A small network was trained on made-up records. Each row is its average activation on records with the value named, seen along a few directions.
Values that are neighbours, or in one group, have similar rows; names and order tell nothing.
(in the rows, 500 means zero)
Random noise pushes rows far along 6 fixed directions. That doesn't count. These rows show it; they differ only by the noise:
[443 513 463 580 486 380 470 386 426 617 377 512 568 688 433 554 422 578
 513]
[429 463 405 469 496 475 496 527 509 423 506 520 510 463 646 521 523 380
 501]
[573 437 507 578 466 330 438 578 480 615 342 492 568 596 303 544 373 656
 443]
[515 446 463 539 469 500 495 419 508 659 431 550 494 642 410 565 433 678
 460]
[609 354 652 614 244 761 740 294 402 390 398 582 126 528 486 776 624 427
 503]
[604 330 491 546 351 624 635 466 462 464 418 543 319 562 456 716 481 504
 464]
[533 354 369 601 423 580 609 333 510 530 320 527 292 638 366 739 444 604
 558]
[401 460 268 586 580 401 452 370 614 553 300 492 418 551 382 571 448 626
 619]


Values of GUB:
remib: [633 511 535 546 484 557 447 493 631 459 425 443 391 407 327 448 569 617
 605]
zis: [546 563 538 492 496 557 573 623 572 275 534 392 413 252 502 449 692 362
 611]
ketos: [459 509 559 624 440 617 568 274 569 513 457 526 357 480 446 426 611 521
 642]
rikod: [556 540 526 317 616 691 372 625 548 668 749 506 646 584 570 404 374 661
 315]
vora: [621 654 896 560 329 407 438 568 364 308 375 453 394 307 467 408 657 317
 482]
lekap: [514 627 817 395 458 514 522 567 407 665 855 564 770 464 644 208 617 489
 373]
daf: [443 440 390 524 613 486 489 494 486 495 488 482 542 615 452 594 317 456
 500]
nefi: [415 511 377 441 600 449 415 519 686 387 485 559 447 249 600 376 601 479
 536]
kosir: [369 584 492 492 659 519 540 390 574 568 574 535 436 412 464 450 564 609
 541]
buso: [630 561 668 501 511 580 559 588 505 384 504 418 275 254 395 524 610 478
 513]
A value of GUB combines one of 5 hidden first parts with one of 2 second parts; all combinations occur once.
- remib and ketos share the first part; remib and vora share the second. Which value has the first part of vora and the second part of ketos? => nefi
- rikod and daf share the first part; rikod and zis share the second. Which value has the first part of zis and the second part of daf? => lekap

Values of GOPEF:
leva: [411 558 436 516 572 553 538 435 423 314 597 443 622 433 765 485 575 232
 659]
mebaz: [379 594 563 574 444 339 428 354 471 657 337 591 515 534 444 444 557 663
 486]
tiv: [559 456 295 470 522 448 463 777 651 324 503 370 523 373 520 498 522 451
 566]
mapam: [603 554 500 411 463 522 502 490 441 403 491 458 453 471 423 545 472 426
 504]
seda: [463 618 571 401 447 323 337 680 343 579 556 518 873 576 770 354 451 404
 365]
matel: [516 597 506 329 569 660 511 546 471 537 755 557 543 584 695 480 575 427
 364]
nurog: [447 504 642 515 443 465 665 454 188 483 610 484 559 711 618 704 408 316
 428]
rim: [535 435 531 476 473 431 551 590 480 563 612 475 619 451 492 421 487 519
 477]
lofe: [500 482 648 508 478 658 442 445 607 496 617 652 368 364 624 361 604 427
 455]
lig: [407 553 518 573 576 508 493 544 518 395 423 431 390 333 443 508 509 406
 536]
rakav: [492 330 185 268 663 596 488 699 633 574 802 526 838 603 609 448 375 517
 433]
bano: [421 387 107 318 670 562 541 640 424 398 596 409 630 698 700 681 281 387
 487]
bas: [634 423 472 429 362 594 623 621 492 595 570 480 472 529 452 550 491 543
 484]
rupur: [224 667 446 524 593 233 288 292 429 440 428 429 769 695 709 357 444 330
 579]
voma: [410 491 528 403 500 506 505 578 615 364 631 658 473 217 783 307 623 316
 420]
The values of GOPEF form 3 separate groups.
- Which other values are in the same group as leva? Give them in the order they are listed. => tiv, rim, rakav, bas
- Which other values are in the same group as rupur? Give them in the order they are listed. => mebaz, seda, lofe, voma
